A small network was shown many inputs. Here are its activations along a few directions, one row for each input.
In each table, some parts of the input vary, and every possible input appears once, in random order.
A made-up example of a description, with smaller parts first: line(6) and (point or ring(11) or (values(2) and ring(8))).
Shared parts are said once, and a part with two or three values counts as separate values.
In the rows, 128 means zero.

Other details of the inputs shift rows strongly along two fixed directions, in all tables alike. That doesn't count.

Rows:
r1: [131 124 127 160 111 129  97 147 126 128 132 133 124]
r2: [132 114 124 118 120 117 125 155 123 119 139 118 108]
r3: [138 129 133 115 129 136 106  90 135 123 127 122 132]
r4: [125 139 133 103 135 134 102  78 132 144 126 120 138]
r5: [134 128 129 122 128 134 101 106 132 119 126 122 128]
r6: [127 123 124 113 122 129 106 112 129 117 132 116 132]
r7: [129 139 141 110 125 141 103  73 143 150 132 124 137]
r8: [140 117 132 137 119 113 120 155 119 119 117 132 103]
r9: [145 109 126 162 116 115 119 189 113 110 120 137  97]
r10: [135 122 133 112 120 115 124 137 126 122 122 125 109]
r11: [122 134 138 119 126 121 105 120 119 153 134 126 122]
r12: [125 129 125  91 125 133 110  90 144 118 140 112 134]
r13: [132 121 132 150 125 117 107 161 109 129 130 134 115]
r14: [138 133 125 126 118 132 107 103 153 160 114 103 143]
r15: [136 126 138 125 122 116 117 132 123 138 117 132 108]
r16: [131 131 134  79 130 121 123 101 129 140 125 117 118]
r17: [124 140 141  93 131 128 117  91 126 169 128 120 122]
r18: [134 124 133 161 114 119 110 172 112 136 134 132 109]
r19: [128 130 133  82 133 123 123 104 124 140 129 112 120]
r20: [138 123 131 150 124 118 111 162 110 131 129 130 111]
r21: [147 112 129 179 113 132 103 163 126 107 128 139 119]
r22: [153 110 115 188 109 124 110 182 138 121 109 117 128]
r23: [ 95 161 131 114 172 150 217  84 129 154 118 165 163]
r24: [147 111 112 152 112 124 117 159 144 114 115 104 133]
r25: [105 141 124 169 158 146 210 154 115 130 123 170 150]
r26: [114 135 131  68 137 119 124  87 129 138 143 109 132]
r27: [131 122 128  94 122 117 126 127 131 128 134 118 111]
r28: [119 134 134  80 138 120 117  95 123 138 134 112 130]
r29: [137 124 135 147 111 119 114 162 120 141 126 137 105]
r30: [130 123 130  94 120 114 126 126 134 125 131 119 111]
r31: [137 114 123 148 115 130 106 151 129  97 133 127 123]
r32: [129 130 128 111 131 131 102  98 129 126 127 119 132]
r33: [ 94 157 128 110 175 151 219  86 125 144 122 155 163]
r34: [137 122 131 115 122 133 107 107 137 113 133 119 130]
r35: [148 118 116 149 119 126 112 141 143 125 109 105 134]
r36: [102 143 121 196 143 158 194 149 132 117 131 177 164]
r37: [106 129 112 178 141 153 208 155 137  85 142 167 163]
r38: [122 145 145  85 128 123 122  79 134 167 121 126 123]
r39: [131 130 116  83 128 128 127  80 162 141 123  89 150]
r40: [138 124 129 151 120 133  99 133 128 119 126 132 125]
r41: [136 116 126 144 118 115 120 175 111 111 135 124 110]
r42: [ 96 142 116 142 155 139 218 146 123 113 143 156 156]
r43: [142 114 125 166 119 115 114 190 106 110 130 131 105]
r44: [126 117 118 121 115 125 111 128 132 108 141 116 128]
r45: [ 94 148 124 146 167 143 205 124 117 124 129 162 162]
Each input here is: line(5) and (point or line(8)).
Question: The inputs of r5 and r40 match in every part but the line(5) part. If r45 is changed in the same way as r5 into r40, which row does it become?
Answer: r13
Question: Which other rows agree with r2 in the line(5) part? List them by row number.
Answer: r12, r26, r27, r30, r37, r39, r42, r44
Question: Change only the line(5) part in r42. List by row number the other rows that result.
Answer: r18, r20, r41, r43
Question: Change only the line(8) part in r6. List by row number the other rows that result.
Answer: r10, r16, r19, r28, r31, r34, r41

Rows:
r46: [123 136 129 124 128 135 126 106 140 143 129 123 141]
r47: [131 118 122 157 120 124 129 173 117 119 136 131 119]
r48: [130 131 128 115 133 133 131 103 136 124 123 124 136]
r49: [134 114 124 149 119 121 126 168 118 101 126 137 113]
r50: [128 135 130 122 128 131 129 104 141 143 114 129 136]
r51: [141 119 123 165 117 122 122 166 127 121 114 132 122]
r52: [167 104 138  94  95 101  35 135 122 137 125  86  76]
r53: [161 105 133 103  98 103  33 135 123 137 133  80  89]
r54: [121 132 125 112 138 129 130 109 128 128 135 119 138]
r55: [131 117 119 168 115 132 124 162 132 105 136 135 130]
r56: [132 135 130 119 133 132 132 107 136 139 117 123 136]
r57: [126 132 130 105 136 129 136 109 128 126 127 127 126]
r58: [118 138 128 113 134 125 131 115 125 148 127 124 134]
r59: [114 133 131 103 131 125 133 112 125 127 140 131 129]
r60: [137 113 122 162 113 129 121 159 132  98 124 138 122]
r61: [130 116 120 164 112 129 118 161 131 101 135 135 129]
r62: [134 115 129 148 118 119 132 170 119 107 132 141 108]
r63: [ 96 148 124 166 158 146 236 150 124 124 124 179 157]
r64: [116 133 127 106 134 128 130 110 125 125 135 126 134]
r65: [128 131 127 113 132 132 130 102 135 119 122 126 137]
r66: [129 134 131 113 138 128 135 111 129 141 118 121 131]
r67: [144 115 123 162 117 127 125 164 127 114 122 130 120]
r68: [127 143 148 129 144 140 115  94 113 138 123 155 122]
r69: [125 133 127 122 128 137 127 104 140 139 133 122 140]
r70: [127 115 119 157 123 123 125 168 119 101 134 131 126]
r71: [127 117 126 151 117 120 127 172 118 109 142 137 114]
r72: [129 118 127 154 117 121 131 175 117 121 140 136 113]
r73: [125 129 128 107 138 128 133 107 129 121 123 125 133]
r74: [135 117 121 167 114 133 120 165 132 111 136 133 127]
r75: [122 135 128 116 137 128 131 113 128 144 128 118 138]
r76: [116 142 146 131 140 141 109  96 110 143 137 149 132]
r77: [128 130 128 109 139 129 134 107 130 125 124 123 131]
r78: [130 130 129 109 139 131 135 110 130 131 124 122 131]
r79: [121 134 128 108 135 131 132 113 126 135 137 123 133]
r80: [161 105 132 105  93 106  26 128 130 125 135  82  93]
r81: [121 131 134 100 132 125 138 110 127 124 129 134 123]
r82: [122 137 126 122 132 129 126 108 134 145 124 121 143]
r83: [132 131 130 120 129 137 132 103 142 136 122 126 134]
r84: [ 97 146 113 177 158 157 224 143 131 112 133 168 178]
r85: [123 132 126 112 138 131 130 111 128 134 134 119 138]
r86: [127 135 132 109 135 128 137 113 127 142 120 126 126]
r87: [130 134 131 122 129 135 131 104 142 140 118 126 135]
r88: [131 119 121 162 121 118 120 172 119 125 125 128 124]
r89: [131 131 129 118 129 138 131 103 142 130 124 127 135]
r90: [123 136 136 107 132 121 138 114 127 147 120 133 122]
r91: [136 116 129 149 118 121 134 173 119 112 131 140 108]
r92: [119 134 133 105 133 128 135 114 126 137 141 128 128]
r93: [137 116 124 153 123 126 135 171 119 110 127 137 114]
r94: [125 136 131 110 135 124 136 113 127 145 116 128 127]
r95: [118 134 127 108 135 129 132 111 126 129 137 124 133]
r96: [131 116 119 162 117 126 119 164 125 100 133 131 129]
r97: [126 133 135 105 132 126 141 113 127 140 128 130 121]
r98: [127 121 128 156 117 119 131 175 117 125 136 137 115]
r99: [129 131 128 117 129 136 130 100 142 124 125 128 135]
r100: [133 132 129 115 134 135 132 105 136 130 123 123 136]
r101: [124 137 128 121 132 132 128 108 134 142 127 119 142]
r102: [127 134 129 114 138 124 134 111 129 144 114 124 132]
r103: [121 137 127 125 127 132 125 106 140 146 125 125 142]
r104: [120 137 130 112 134 128 132 115 126 145 131 122 133]
r105: [126 134 126 120 132 134 129 107 134 138 131 119 141]
r106: [125 122 127 157 117 116 131 176 117 128 132 140 117]
r107: [130 131 129 112 138 130 136 110 129 137 122 121 130]
Question: The inputs of r83 and r69 match in every part but one. If r90 is changed in the same way as r83 into r69, which row does it become?
Answer: r106
Question: The inputs of r97 and r72 match in every part but one. If r56 is changed in the same way as r97 into r72, which row does it become?
Answer: r101
Question: What do these inputs look like to the network?
Answer: values(2) and (point or (line(5) and line(6)))
Question: Change only the line(6) part in r64. List by row number the other rows that result.
Answer: r47, r58, r79, r95, r104
Question: Change only the line(5) part in r56. List by row number the other rows that result.
Answer: r63, r66, r86, r87
Question: Change only the line(6) part in r102. List by row number the other rows that result.
Answer: r66, r73, r77, r78, r107
